Each row below holds a small network's activations on one input, seen along a few directions.
In each table, some parts of the input vary, and every possible input appears once, in random order.
A made-up example of a description, with smaller parts first: one of 5 places around a ring, together with either a single point or one of 11 places along a line or (one of 3 separate values, together with one of 4 places along a line).
Shared parts are said once, and a part with two or three values counts as separate values.
In the rows, 128 means zero.

Other details of the inputs shift rows strongly along two fixed directions, in all tables alike. That doesn't count.

Table:
r1: 140  101  132  161  118  156  112  47  169  111  154  97  93
r2: 127  53  153  118  93  142  126  43  130  117  142  159  88
r3: 141  56  171  150  126  169  115  50  155  92  105  136  91
r4: 139  99  125  137  111  151  103  37  149  101  163  116  116
r5: 141  98  143  142  92  88  116  43  175  148  167  96  133
r6: 127  120  131  119  84  119  103  70  133  112  213  137  81
r7: 134  191  103  116  144  45  128  173  146  181  151  97  155
r8: 101  96  131  134  113  159  176  179  98  160  65  150  136
r9: 118  87  153  87  157  133  127  190  92  112  41  209  125
r10: 145  188  115  164  137  83  122  129  176  160  165  51  153
r11: 121  76  133  116  91  134  128  62  127  131  157  153  88
r12: 161  221  84  162  183  130  90  106  180  95  184  41  125
r13: 122  137  130  110  124  64  154  170  125  186  112  129  156
r14: 137  58  161  111  122  132  100  55  144  98  127  171  77
r15: 125  108  147  116  82  123  93  78  131  97  205  156  74
r16: 112  88  136  137  135  168  171  162  104  146  45  146  144
r17: 135  177  111  157  127  146  126  120  132  121  181  82  129
r18: 168  222  100  159  195  129  74  116  175  81  180  57  122
r19: 118  80  138  114  81  128  128  71  122  131  168  157  87
r20: 130  204  87  112  152  115  133  172  100  134  163  112  150
r21: 128  232  87  147  153  129  126  204  120  130  163  81  150
r22: 107  97  123  94  135  130  161  179  89  154  60  180  136
r23: 102  108  140  134  109  161  172  187  88  147  81  151  140
r24: 143  121  146  168  102  96  123  63  188  151  169  68  123
r25: 96  97  140  94  98  133  169  187  66  148  94  191  132
r26: 117  117  134  105  120  61  159  174  125  196  92  143  150
r27: 126  42  159  136  71  101  131  39  167  159  127  128  126
r28: 129  155  96  114  170  140  137  169  112  122  79  125  171
r29: 130  143  115  140  168  154  150  164  125  127  73  110  148
r30: 142  55  180  148  126  174  98  58  152  74  106  150  87
r31: 103  86  127  135  122  165  177  168  104  161  50  148  137
r32: 121  200  113  104  135  112  120  205  87  113  168  142  139
r33: 151  225  86  166  153  138  104  107  153  110  213  45  134
r34: 121  85  160  90  152  140  131  178  87  105  50  205  128
r35: 144  230  108  159  139  134  89  143  141  88  224  70  125
r36: 126  222  101  144  150  133  114  211  119  114  157  98  142
r37: 114  89  132  94  143  134  163  164  93  137  53  175  137
r38: 134  135  131  110  171  148  106  172  107  89  73  161  158
r39: 136  145  135  134  183  152  112  185  128  98  66  138  136
r40: 113  145  106  117  123  143  149  167  90  139  115  138  164
r41: 143  110  124  120  128  121  98  50  159  102  168  125  86
r42: 146  195  111  107  186  111  106  172  115  101  135  126  142
r43: 113  167  114  112  128  138  128  202  86  116  123  149  162
r44: 139  94  155  130  85  70  119  48  169  155  183  112  106
r45: 109  84  145  140  115  101  176  177  139  202  40  129  156
r46: 140  54  158  126  121  158  102  42  145  86  113  155  107
r47: 127  41  171  159  78  105  143  49  184  170  116  111  104
r48: 130  202  76  126  154  135  127  166  108  129  146  99  174
r49: 130  173  105  131  114  134  108  118  121  108  192  108  139
r50: 98  92  136  95  104  136  176  177  68  156  86  186  137
Description of these inputs: one of 5 places along a line, together with either one of 2 separate values or one of 8 places along a line.
Changing only the place on the line of 5 turns r49 into r23. The same change can be made to r38. Which row results? -> r30
Changing only the place on the line of 5 turns r7 into r45. The same change can be made to r14. Which row results? -> r18
Which other rows does r45 become when the choice among 2 separate values takes its other values? List them by row number. -> r47
Which other rows does r48 become when the place on the line of 5 takes its other values? List them by row number. -> r11, r20, r31, r33
Which other rows agree with r32 in the place on the line of 5? List them by row number. -> r2, r13, r20, r25, r34, r37, r42, r44, r50

Table:
r51: 127  201  95  130  151  121  132  187  114  135  143  102  155
r52: 147  117  136  150  120  136  98  48  167  102  173  99  103
r53: 116  76  147  120  126  137  153  145  115  145  61  161  132
r54: 115  74  149  106  120  163  131  129  97  102  91  187  109
r55: 134  202  99  111  175  137  111  194  97  97  136  132  145
r56: 117  77  147  120  118  128  147  133  122  145  78  157  128
r57: 131  191  103  122  150  101  127  177  123  140  145  107  150
r58: 113  81  146  115  108  123  153  138  113  152  90  161  127
r59: 136  189  104  126  161  105  123  173  130  135  132  103  154
r60: 135  125  132  131  120  116  118  99  145  126  152  118  119
r61: 107  82  140  115  105  136  162  148  101  152  84  164  133
r62: 140  118  137  140  95  117  98  45  160  114  206  109  94
r63: 105  80  141  113  105  136  164  155  99  154  77  167  134
r64: 148  113  139  146  116  126  94  38  171  105  183  103  96
r65: 138  200  99  142  173  132  125  181  129  123  124  90  157
r66: 137  121  132  142  130  137  115  94  149  115  137  113  119
r67: 134  190  104  125  156  103  126  173  126  137  138  104  154
r68: 117  75  149  135  123  156  152  132  121  134  67  150  128
r69: 128  127  130  128  110  116  123  108  133  132  158  125  121
r70: 135  120  131  144  101  135  111  63  150  114  185  108  102
What do these inputs look like to the network? -> one of 2 separate values, together with either a single point or one of 9 places along a line
Changing only the choice among 2 separate values turns r64 into r53. The same change can be made to r67. Which row results? -> r60
Which other rows does r69 become when the choice among 2 separate values takes its other values? List them by row number. -> r62
